A small network was trained on invented records. Each row is its activation on one of them, seen along a few directions.
Each row is followed by the record's values for the fields MUZ, RUTE, POMO, BAKOM, ZARUF, TEMIS.
A field that a record lacks is written absent.
Other fields move the rows too, some of them a lot.
(in the rows, 500 means zero)
Strong random noise was added to every row along 4 fixed directions; ignore it. To show where, here is one row again and again, with new noise each time:
511; 552; 472; 488; 477; 439; 530; 503; 502; 450; 462; 448; 546; 520; 447; 445; 562; 500; 428; 549; 478; 555; 433
502; 538; 408; 450; 480; 487; 479; 608; 442; 446; 430; 540; 577; 610; 435; 424; 533; 526; 411; 472; 486; 622; 482
495; 539; 418; 438; 480; 481; 493; 618; 453; 441; 451; 518; 574; 619; 440; 436; 536; 550; 388; 493; 475; 613; 485
557; 611; 339; 575; 446; 561; 364; 418; 398; 562; 694; 555; 465; 373; 335; 436; 473; 218; 389; 566; 497; 473; 292
481; 506; 406; 434; 492; 483; 516; 646; 481; 436; 535; 475; 528; 631; 439; 445; 478; 622; 379; 532; 452; 561; 539
439; 465; 483; 399; 511; 418; 648; 668; 604; 395; 683; 278; 457; 650; 481; 508; 446; 824; 313; 686; 381; 442; 616

459; 496; 582; 351; 485; 422; 582; 659; 550; 428; 447; 426; 598; 625; 575; 521; 565; 675; 322; 499; 469; 541; 569  (MUZ votu; RUTE ragir; POMO absent; BAKOM absent; ZARUF absent; TEMIS gevu)
524; 562; 376; 569; 493; 514; 383; 503; 399; 497; 357; 672; 555; 543; 391; 422; 562; 376; 596; 406; 545; 654; 402  (MUZ votu; RUTE ragir; POMO absent; BAKOM gorub; ZARUF fupe; TEMIS gevu)
505; 416; 587; 563; 553; 426; 596; 468; 591; 438; 359; 469; 533; 528; 530; 454; 514; 622; 671; 466; 528; 499; 620  (MUZ absent; RUTE pev; POMO absent; BAKOM gorub; ZARUF fupe; TEMIS absent)
392; 565; 618; 429; 533; 542; 408; 651; 481; 525; 527; 623; 568; 655; 563; 714; 619; 563; 421; 472; 482; 604; 429  (MUZ votu; RUTE ragir; POMO absent; BAKOM absent; ZARUF absent; TEMIS gevu)
543; 495; 527; 479; 452; 524; 462; 346; 453; 600; 340; 552; 458; 307; 605; 503; 500; 314; 611; 373; 548; 482; 460  (MUZ votu; RUTE pev; POMO absent; BAKOM absent; ZARUF absent; TEMIS gevu)
472; 530; 556; 413; 483; 462; 547; 553; 516; 483; 425; 452; 552; 561; 549; 545; 575; 579; 426; 513; 475; 560; 473  (MUZ votu; RUTE pev; POMO absent; BAKOM fanab; ZARUF tet; TEMIS gevu)
521; 504; 533; 496; 510; 418; 562; 566; 544; 420; 569; 447; 597; 559; 450; 447; 545; 560; 370; 554; 494; 476; 534  (MUZ absent; RUTE ragir; POMO absent; BAKOM gorub; ZARUF fupe; TEMIS absent)
464; 447; 695; 534; 558; 376; 594; 446; 632; 430; 286; 450; 580; 489; 600; 539; 582; 611; 654; 433; 539; 509; 584  (MUZ votu; RUTE ragir; POMO absent; BAKOM absent; ZARUF absent; TEMIS gevu)
484; 560; 486; 413; 457; 592; 452; 528; 435; 559; 596; 497; 483; 496; 538; 578; 491; 428; 347; 524; 482; 493; 431  (MUZ votu; RUTE tig; POMO vited; BAKOM absent; ZARUF absent; TEMIS gevu)
544; 480; 379; 561; 495; 497; 461; 468; 481; 500; 537; 523; 462; 439; 401; 391; 421; 430; 536; 491; 509; 475; 498  (MUZ votu; RUTE ragir; POMO absent; BAKOM gorub; ZARUF fupe; TEMIS gevu)
517; 474; 460; 444; 491; 459; 558; 598; 514; 440; 645; 400; 530; 549; 454; 439; 442; 591; 320; 580; 453; 452; 564  (MUZ zema; RUTE pev; POMO absent; BAKOM gorub; ZARUF fupe; TEMIS lidez)
484; 448; 403; 411; 465; 538; 553; 550; 525; 521; 661; 394; 320; 510; 530; 484; 347; 629; 448; 570; 441; 353; 644  (MUZ votu; RUTE ragir; POMO absent; BAKOM absent; ZARUF absent; TEMIS gevu)
484; 505; 484; 635; 537; 580; 329; 449; 457; 596; 580; 679; 444; 436; 460; 557; 460; 332; 663; 435; 554; 489; 420  (MUZ zema; RUTE ragir; POMO absent; BAKOM absent; ZARUF absent; TEMIS lidez)
504; 454; 599; 600; 553; 364; 615; 420; 625; 397; 381; 412; 560; 468; 488; 452; 547; 596; 635; 504; 515; 482; 572  (MUZ votu; RUTE pev; POMO absent; BAKOM gorub; ZARUF fupe; TEMIS gevu)
461; 479; 240; 378; 463; 645; 457; 718; 401; 516; 767; 484; 358; 668; 417; 489; 318; 652; 295; 602; 395; 500; 570  (MUZ votu; RUTE tig; POMO vited; BAKOM gorub; ZARUF fupe; TEMIS gevu)
561; 552; 478; 530; 465; 464; 541; 386; 505; 479; 508; 413; 523; 391; 442; 412; 525; 383; 432; 558; 502; 468; 423  (MUZ votu; RUTE tig; POMO raton; BAKOM gorub; ZARUF fupe; TEMIS gevu)
449; 432; 522; 618; 573; 492; 450; 487; 561; 518; 572; 547; 427; 478; 489; 565; 423; 552; 687; 482; 516; 440; 557  (MUZ votu; RUTE ragir; POMO absent; BAKOM absent; ZARUF absent; TEMIS gevu)
496; 527; 504; 370; 439; 496; 531; 528; 479; 521; 446; 444; 490; 491; 579; 509; 519; 506; 399; 492; 475; 510; 485  (MUZ votu; RUTE pev; POMO absent; BAKOM absent; ZARUF absent; TEMIS gevu)
543; 559; 356; 460; 436; 574; 480; 491; 407; 518; 579; 481; 457; 498; 432; 436; 461; 416; 367; 553; 472; 509; 446  (MUZ votu; RUTE tig; POMO vited; BAKOM gorub; ZARUF fupe; TEMIS gevu)
511; 483; 340; 527; 515; 558; 392; 611; 396; 508; 486; 663; 505; 603; 409; 412; 440; 471; 555; 419; 525; 595; 521  (MUZ zema; RUTE pev; POMO absent; BAKOM gorub; ZARUF fupe; TEMIS lidez)
493; 510; 538; 381; 464; 437; 661; 546; 552; 434; 546; 280; 504; 568; 541; 500; 547; 663; 296; 671; 417; 491; 501  (MUZ zema; RUTE tig; POMO vited; BAKOM gorub; ZARUF fupe; TEMIS lidez)
503; 484; 464; 488; 491; 558; 511; 501; 490; 522; 603; 452; 439; 498; 490; 508; 445; 516; 445; 580; 462; 473; 483  (MUZ zema; RUTE tig; POMO vited; BAKOM gorub; ZARUF fupe; TEMIS lidez)
467; 529; 396; 487; 507; 576; 417; 642; 435; 502; 714; 554; 509; 592; 403; 540; 449; 522; 344; 552; 453; 525; 464  (MUZ votu; RUTE tig; POMO raton; BAKOM gorub; ZARUF fupe; TEMIS gevu)
516; 545; 350; 457; 479; 623; 371; 631; 327; 491; 407; 705; 604; 622; 426; 423; 495; 402; 419; 360; 528; 677; 483  (MUZ votu; RUTE tig; POMO vited; BAKOM gorub; ZARUF fupe; TEMIS lidez)
513; 383; 464; 469; 516; 537; 531; 523; 489; 504; 332; 528; 480; 523; 570; 440; 392; 592; 639; 365; 532; 523; 679  (MUZ absent; RUTE tig; POMO vited; BAKOM fanab; ZARUF tet; TEMIS gevu)
435; 477; 648; 481; 546; 457; 527; 545; 559; 502; 425; 503; 520; 563; 610; 620; 574; 620; 585; 478; 504; 538; 522  (MUZ zema; RUTE pev; POMO absent; BAKOM absent; ZARUF absent; TEMIS lidez)
508; 429; 650; 661; 562; 447; 519; 285; 619; 551; 532; 459; 414; 303; 562; 558; 460; 429; 743; 509; 546; 331; 522  (MUZ absent; RUTE pev; POMO absent; BAKOM absent; ZARUF absent; TEMIS absent)
541; 488; 486; 508; 460; 639; 412; 328; 437; 660; 552; 552; 363; 284; 578; 548; 394; 270; 568; 447; 532; 387; 452  (MUZ absent; RUTE tig; POMO vited; BAKOM absent; ZARUF absent; TEMIS gevu)
422; 580; 751; 316; 468; 390; 632; 540; 578; 471; 302; 393; 579; 588; 702; 684; 759; 658; 400; 538; 457; 588; 436  (MUZ votu; RUTE ragir; POMO absent; BAKOM absent; ZARUF absent; TEMIS gevu)
516; 565; 413; 608; 502; 513; 402; 474; 472; 534; 694; 557; 458; 458; 363; 498; 503; 363; 483; 585; 501; 464; 359  (MUZ zema; RUTE ragir; POMO absent; BAKOM gorub; ZARUF fupe; TEMIS gevu)
441; 546; 412; 415; 498; 585; 431; 683; 388; 479; 344; 641; 556; 749; 487; 538; 576; 611; 489; 440; 479; 746; 468  (MUZ votu; RUTE tig; POMO vited; BAKOM gorub; ZARUF fupe; TEMIS gevu)
520; 545; 509; 601; 526; 453; 426; 505; 489; 456; 470; 612; 644; 489; 394; 460; 588; 379; 497; 447; 544; 575; 399  (MUZ votu; RUTE ragir; POMO absent; BAKOM gorub; ZARUF fupe; TEMIS gevu)
452; 494; 542; 407; 505; 499; 530; 620; 528; 472; 618; 440; 531; 575; 541; 565; 471; 618; 339; 526; 466; 453; 580  (MUZ votu; RUTE pev; POMO absent; BAKOM absent; ZARUF absent; TEMIS gevu)
484; 471; 599; 465; 515; 341; 732; 488; 650; 377; 476; 241; 509; 557; 536; 492; 557; 766; 454; 650; 437; 442; 608  (MUZ votu; RUTE pev; POMO absent; BAKOM gorub; ZARUF fupe; TEMIS absent)
497; 520; 566; 477; 508; 467; 543; 573; 539; 440; 564; 470; 588; 571; 473; 492; 554; 551; 365; 551; 482; 498; 498  (MUZ absent; RUTE ragir; POMO absent; BAKOM gorub; ZARUF fupe; TEMIS lidez)
441; 491; 444; 448; 501; 638; 408; 596; 456; 611; 771; 531; 346; 542; 523; 625; 374; 528; 444; 567; 451; 425; 495  (MUZ zema; RUTE pev; POMO absent; BAKOM absent; ZARUF absent; TEMIS lidez)
555; 531; 583; 494; 432; 502; 495; 237; 484; 622; 331; 485; 425; 224; 629; 524; 548; 252; 624; 433; 543; 449; 379  (MUZ votu; RUTE pev; POMO absent; BAKOM absent; ZARUF absent; TEMIS gevu)
429; 529; 501; 346; 488; 546; 517; 697; 476; 502; 527; 485; 509; 702; 553; 597; 537; 681; 366; 543; 441; 587; 506  (MUZ zema; RUTE pev; POMO absent; BAKOM fanab; ZARUF tet; TEMIS gevu)

Which values does each new row have?
499; 553; 521; 442; 475; 542; 378; 571; 393; 548; 363; 706; 596; 530; 557; 530; 602; 361; 486; 322; 560; 621; 438  (MUZ zema; RUTE ragir; POMO absent; BAKOM absent; ZARUF absent; TEMIS lidez)
536; 519; 444; 521; 457; 473; 601; 356; 543; 483; 520; 327; 385; 411; 470; 436; 483; 501; 502; 637; 458; 433; 464  (MUZ votu; RUTE tig; POMO vited; BAKOM gorub; ZARUF fupe; TEMIS gevu)
549; 549; 556; 512; 468; 388; 575; 369; 510; 455; 188; 454; 596; 447; 520; 418; 655; 432; 577; 467; 532; 620; 404  (MUZ votu; RUTE pev; POMO absent; BAKOM gorub; ZARUF fupe; TEMIS gevu)
507; 571; 432; 428; 454; 524; 527; 556; 478; 481; 712; 400; 483; 536; 433; 475; 483; 499; 246; 645; 438; 444; 452  (MUZ votu; RUTE pev; POMO absent; BAKOM gorub; ZARUF fupe; TEMIS lidez)
453; 448; 622; 507; 539; 441; 572; 452; 571; 474; 306; 446; 502; 505; 616; 575; 545; 622; 650; 472; 508; 546; 546  (MUZ votu; RUTE tig; POMO vited; BAKOM absent; ZARUF absent; TEMIS gevu)
474; 523; 483; 586; 531; 529; 430; 509; 503; 528; 585; 576; 466; 536; 429; 551; 519; 479; 574; 547; 496; 518; 416  (MUZ zema; RUTE ragir; POMO absent; BAKOM gorub; ZARUF fupe; TEMIS gevu)
532; 501; 584; 483; 490; 463; 473; 485; 469; 496; 284; 614; 639; 476; 572; 466; 585; 392; 539; 332; 585; 566; 519  (MUZ absent; RUTE ragir; POMO absent; BAKOM absent; ZARUF absent; TEMIS absent)
522; 562; 416; 635; 482; 593; 425; 311; 459; 587; 630; 517; 349; 366; 417; 531; 465; 318; 608; 593; 497; 435; 354  (MUZ votu; RUTE tig; POMO vited; BAKOM gorub; ZARUF fupe; TEMIS gevu)
463; 622; 492; 309; 399; 598; 518; 535; 425; 558; 523; 432; 427; 585; 589; 619; 580; 512; 289; 603; 430; 547; 385  (MUZ votu; RUTE tig; POMO vited; BAKOM absent; ZARUF absent; TEMIS gevu)
473; 606; 644; 496; 497; 521; 416; 507; 499; 552; 762; 536; 580; 457; 505; 671; 597; 346; 266; 577; 498; 417; 339  (MUZ absent; RUTE ragir; POMO absent; BAKOM absent; ZARUF absent; TEMIS absent)
437; 468; 512; 505; 520; 581; 483; 469; 526; 584; 682; 445; 328; 467; 556; 657; 396; 565; 541; 598; 453; 396; 505  (MUZ votu; RUTE tig; POMO vited; BAKOM absent; ZARUF absent; TEMIS gevu)
485; 445; 405; 485; 523; 504; 534; 614; 520; 436; 589; 460; 479; 592; 437; 434; 388; 654; 460; 518; 463; 474; 640  (MUZ votu; RUTE pev; POMO absent; BAKOM gorub; ZARUF fupe; TEMIS gevu)
503; 446; 447; 535; 506; 523; 518; 449; 558; 535; 707; 405; 362; 395; 473; 494; 338; 523; 516; 567; 473; 319; 577  (MUZ votu; RUTE pev; POMO absent; BAKOM fanab; ZARUF tet; TEMIS gevu)
527; 459; 379; 422; 496; 535; 467; 673; 384; 443; 236; 670; 625; 706; 483; 348; 499; 567; 530; 303; 547; 697; 639  (MUZ absent; RUTE pev; POMO absent; BAKOM gorub; ZARUF fupe; TEMIS absent)
486; 440; 474; 605; 547; 515; 423; 452; 515; 542; 484; 587; 427; 438; 490; 507; 416; 467; 716; 421; 544; 470; 542  (MUZ votu; RUTE ragir; POMO absent; BAKOM absent; ZARUF absent; TEMIS gevu)
503; 556; 571; 397; 442; 485; 562; 453; 517; 517; 513; 378; 507; 437; 577; 540; 542; 467; 349; 552; 476; 448; 455  (MUZ votu; RUTE pev; POMO absent; BAKOM absent; ZARUF absent; TEMIS gevu)
484; 584; 478; 456; 462; 512; 546; 496; 492; 520; 684; 362; 412; 525; 483; 574; 544; 523; 343; 721; 421; 474; 360  (MUZ zema; RUTE tig; POMO vited; BAKOM gorub; ZARUF fupe; TEMIS lidez)
551; 551; 500; 465; 460; 463; 511; 484; 455; 472; 410; 491; 608; 488; 479; 419; 578; 399; 397; 491; 516; 570; 420  (MUZ zema; RUTE pev; POMO absent; BAKOM gorub; ZARUF fupe; TEMIS lidez)
474; 488; 518; 519; 512; 582; 420; 465; 483; 605; 584; 556; 390; 440; 553; 589; 442; 434; 593; 488; 508; 452; 466  (MUZ zema; RUTE pev; POMO absent; BAKOM absent; ZARUF absent; TEMIS lidez)
